A small network was shown many inputs. Here are its activations along a few directions, one row for each input.
Each table varies a few parts of the input and shows all the possible inputs, shuffled.
A made-up example of a description, with smaller parts first: one of 6 places along a line, together with either a single point or (one of 2 separate values, together with one of 5 places around a ring) or one of 11 places along a line.
Shared parts are said once, and a part with two or three values counts as separate values.
In the rows, zero is written as 100.

Other details of the inputs shift rows strongly along two fixed directions, in all tables alike. That doesn't count.

Rows:
r1: 33,162,169,74,132,145,7,42,122,36,122
r2: 105,41,120,93,111,81,141,156,94,75,106
r3: 95,31,105,111,118,111,127,132,79,99,113
r4: 76,179,156,137,131,195,20,82,74,77,84
r5: 111,45,127,71,102,77,119,161,104,103,89
r6: 145,130,16,115,76,94,82,65,123,127,83
r7: 99,48,123,59,105,83,122,166,120,115,112
r8: 38,40,118,42,95,51,120,116,105,100,128
r9: 141,117,13,108,82,88,84,77,125,133,97
r10: 86,50,112,84,103,87,117,158,81,126,58
r11: 96,34,111,115,112,113,130,128,73,95,100
r12: 142,116,14,133,75,125,116,46,127,117,138
r13: 32,159,177,76,113,143,33,45,110,42,98
r14: 73,68,143,97,110,29,129,129,75,119,91
r15: 149,144,14,141,56,110,116,57,74,142,80
r16: 87,42,103,107,117,90,107,161,55,127,103
r17: 134,135,12,103,79,100,84,70,141,138,108
r18: 168,144,37,105,50,98,104,62,141,115,93
r19: 113,71,134,70,89,92,137,147,93,107,65
r20: 75,87,146,96,110,40,134,116,67,116,78
r21: 50,37,122,54,92,46,117,110,88,88,104
r22: 96,48,119,111,100,123,157,123,58,102,76
r23: 59,171,187,117,154,112,24,69,101,64,105
r24: 91,29,119,112,102,113,150,137,66,103,88
r25: 63,178,153,124,148,197,9,89,94,80,119
r26: 149,134,9,145,70,103,88,61,89,132,105
r27: 107,68,128,91,98,97,160,141,83,78,83
r28: 151,125,24,112,74,95,125,72,147,96,144
r29: 56,172,187,113,162,115,16,71,107,65,118
r30: 109,141,35,84,38,69,118,7,114,102,95
r31: 90,163,172,115,130,177,59,90,115,31,99
r32: 63,64,133,84,125,28,121,135,95,126,125
r33: 160,119,23,119,77,89,116,70,137,87,133
r34: 111,55,122,70,108,83,106,155,113,103,103
r35: 148,148,17,113,60,102,106,55,110,135,59
Description of these inputs: one of 5 places along a line, together with either one of 2 separate values or one of 5 places around a ring.
Changing only the place on the line of 5 turns r4 into r26. The same change can be made to r14. Which row results?
> r23
Which other rows agree with r32 in the place on the line of 5? List them by row number.
> r7, r8, r12, r17, r25, r28
Which other rows agree with r3 in the place on the line of 5? List them by row number.
> r1, r9, r16, r29, r33, r34

Rows:
r36: 89,67,105,88,93,90,125,108,92,94,106
r37: 136,71,48,102,72,56,144,118,94,142,91
r38: 102,84,104,97,104,98,111,117,106,99,112
r39: 155,150,27,122,65,98,101,40,133,100,111
r40: 82,139,163,108,130,148,57,101,90,73,79
r41: 75,83,135,88,123,121,82,124,100,80,112
r42: 79,99,143,113,127,125,86,116,78,84,95
r43: 79,43,146,92,118,84,127,162,66,106,79
r44: 69,87,162,75,130,125,76,140,102,76,93
r45: 100,114,114,109,111,122,87,89,105,75,112
r46: 121,80,68,112,87,77,129,105,88,121,93
r47: 108,74,87,112,97,84,124,114,83,115,94
r48: 117,142,62,117,80,114,94,51,103,106,94
r49: 111,111,109,98,99,107,99,97,110,86,95
r50: 120,170,73,117,80,129,74,39,110,97,86
r51: 64,145,144,97,123,107,50,68,110,79,110
r52: 86,66,100,74,90,32,126,118,94,121,96
r53: 79,43,128,74,97,79,136,139,85,97,91
r54: 139,74,24,117,69,59,145,100,95,142,110
r55: 79,128,168,90,133,143,64,117,110,67,97
r56: 88,62,134,89,115,95,119,135,92,88,99
r57: 71,129,153,102,137,154,45,104,95,80,93
r58: 114,81,89,94,93,84,122,119,109,106,106
r59: 123,164,54,128,92,136,55,43,117,100,112
r60: 102,60,102,98,100,77,130,144,82,123,90
r61: 101,68,107,98,102,89,122,119,98,95,105
r62: 108,146,92,113,103,133,58,75,111,98,96
r63: 71,98,150,86,116,125,91,104,96,73,96
r64: 50,52,149,75,121,54,109,135,79,101,108
r65: 112,106,49,96,74,41,114,65,113,124,112
r66: 138,83,6,114,49,56,152,71,95,141,98
r67: 115,130,80,106,94,115,75,84,107,108,91
r68: 59,35,171,62,116,91,128,163,76,86,81
r69: 98,77,89,97,85,83,128,110,81,116,83
r70: 91,142,132,109,124,147,60,85,115,69,118
r71: 109,132,100,116,108,124,80,87,103,103,99
r72: 125,129,58,102,84,108,85,71,130,99,111
r73: 86,147,114,117,108,143,68,64,93,81,98
r74: 56,54,150,70,116,49,114,141,83,105,96
r75: 133,97,27,114,73,81,112,81,106,134,106
r76: 130,65,43,111,76,60,145,114,92,141,104
r77: 101,141,119,105,116,137,69,84,120,78,111
r78: 122,170,63,117,79,134,72,21,130,82,113
r79: 97,107,102,92,108,118,81,97,117,90,108
r80: 112,51,60,87,83,67,133,121,107,119,112
Changing only one part turns r73 into r69. The same change can be made to r54. Which row results?
> r60
Describe the family of inputs behind these rows.
> one of 5 places along a line, together with either a single point or (one of 2 separate values, together with one of 4 places along a line)
Which other rows does r57 become when the place on the line of 5 takes its other values? List them by row number.
> r59, r62, r67, r75
Which other rows does r36 become when the choice among 2 separate values takes its other values? List them by row number.
> r73

Rows:
r81: 111,66,81,83,91,72,134,130,107,115,106
r82: 73,121,128,107,117,115,78,87,94,92,103
r83: 79,140,132,100,118,151,55,69,114,73,108
r84: 110,139,84,105,91,99,90,69,116,111,97
r85: 97,98,80,107,98,81,106,97,94,114,111
r86: 112,115,114,122,108,139,98,106,87,95,92
r87: 136,103,47,97,66,77,131,76,118,106,96
r88: 115,108,99,99,106,106,90,103,120,90,102
r89: 107,44,94,86,81,58,158,125,88,104,98
r90: 79,93,144,94,130,128,68,115,101,75,103
r91: 75,147,153,107,122,130,63,79,101,81,102
r92: 128,138,39,108,73,89,90,64,117,122,108
r93: 106,123,77,101,84,94,91,77,109,116,98
r94: 77,88,127,87,118,118,86,116,98,88,110
r95: 110,97,83,94,83,70,122,95,97,112,83
r96: 88,73,113,81,103,98,106,133,100,100,105
r97: 94,116,107,92,97,120,85,90,115,92,104
r98: 76,98,132,97,123,121,86,113,99,80,115
r99: 71,69,155,88,112,81,119,131,71,92,85
r100: 84,99,121,99,106,114,99,93,97,73,100
r101: 126,92,69,114,84,115,114,112,90,119,86
r102: 115,64,78,90,89,77,116,125,107,109,102
r103: 95,122,130,110,119,107,73,96,100,88,101
r104: 114,48,97,101,99,94,145,156,76,124,78
r105: 84,110,135,97,121,113,64,114,98,91,92
r106: 93,106,125,96,112,113,95,107,105,85,116
r107: 120,145,44,116,76,99,84,38,116,118,107
r108: 120,92,76,101,94,68,109,108,106,119,94
r109: 102,101,125,102,115,109,90,108,108,81,109
r110: 78,97,140,96,119,96,96,121,87,98,105
r111: 105,118,87,110,105,102,72,79,104,103,101
r112: 82,92,135,82,105,116,94,112,97,77,89
r113: 107,98,82,94,94,75,112,109,102,121,100
r114: 116,100,53,108,78,87,120,73,114,109,117
r115: 87,42,107,79,93,78,134,125,83,98,92
r116: 115,172,94,116,95,138,68,39,131,79,118
r117: 122,100,34,105,75,69,112,77,103,132,111
r118: 112,140,96,135,109,157,77,80,94,90,96
r119: 126,79,52,110,86,74,120,95,111,108,115
r120: 66,48,137,81,109,78,118,134,67,101,81
r121: 89,48,104,99,110,61,121,138,80,114,99
r122: 64,80,146,95,117,95,103,117,73,86,87
r123: 134,119,45,101,71,87,118,69,129,114,108
r124: 109,76,90,112,100,120,114,120,78,114,87
r125: 93,132,110,99,95,111,76,77,99,90,85
Describe the family of inputs behind these rows.
> one of 5 places around a ring, together with either a single point or (one of 2 separate values, together with one of 4 places along a line)
Changing only the place on the ring of 5 turns r96 into r106. The same change can be made to r97. Which row results?
> r116
Which other rows agree with r83 in the place on the ring of 5? List them by row number.
> r90, r94, r107, r111, r115, r117, r120, r124
Which other rows agree with r100 in the place on the ring of 5? List them by row number.
> r82, r85, r98, r114, r118, r119, r121, r122
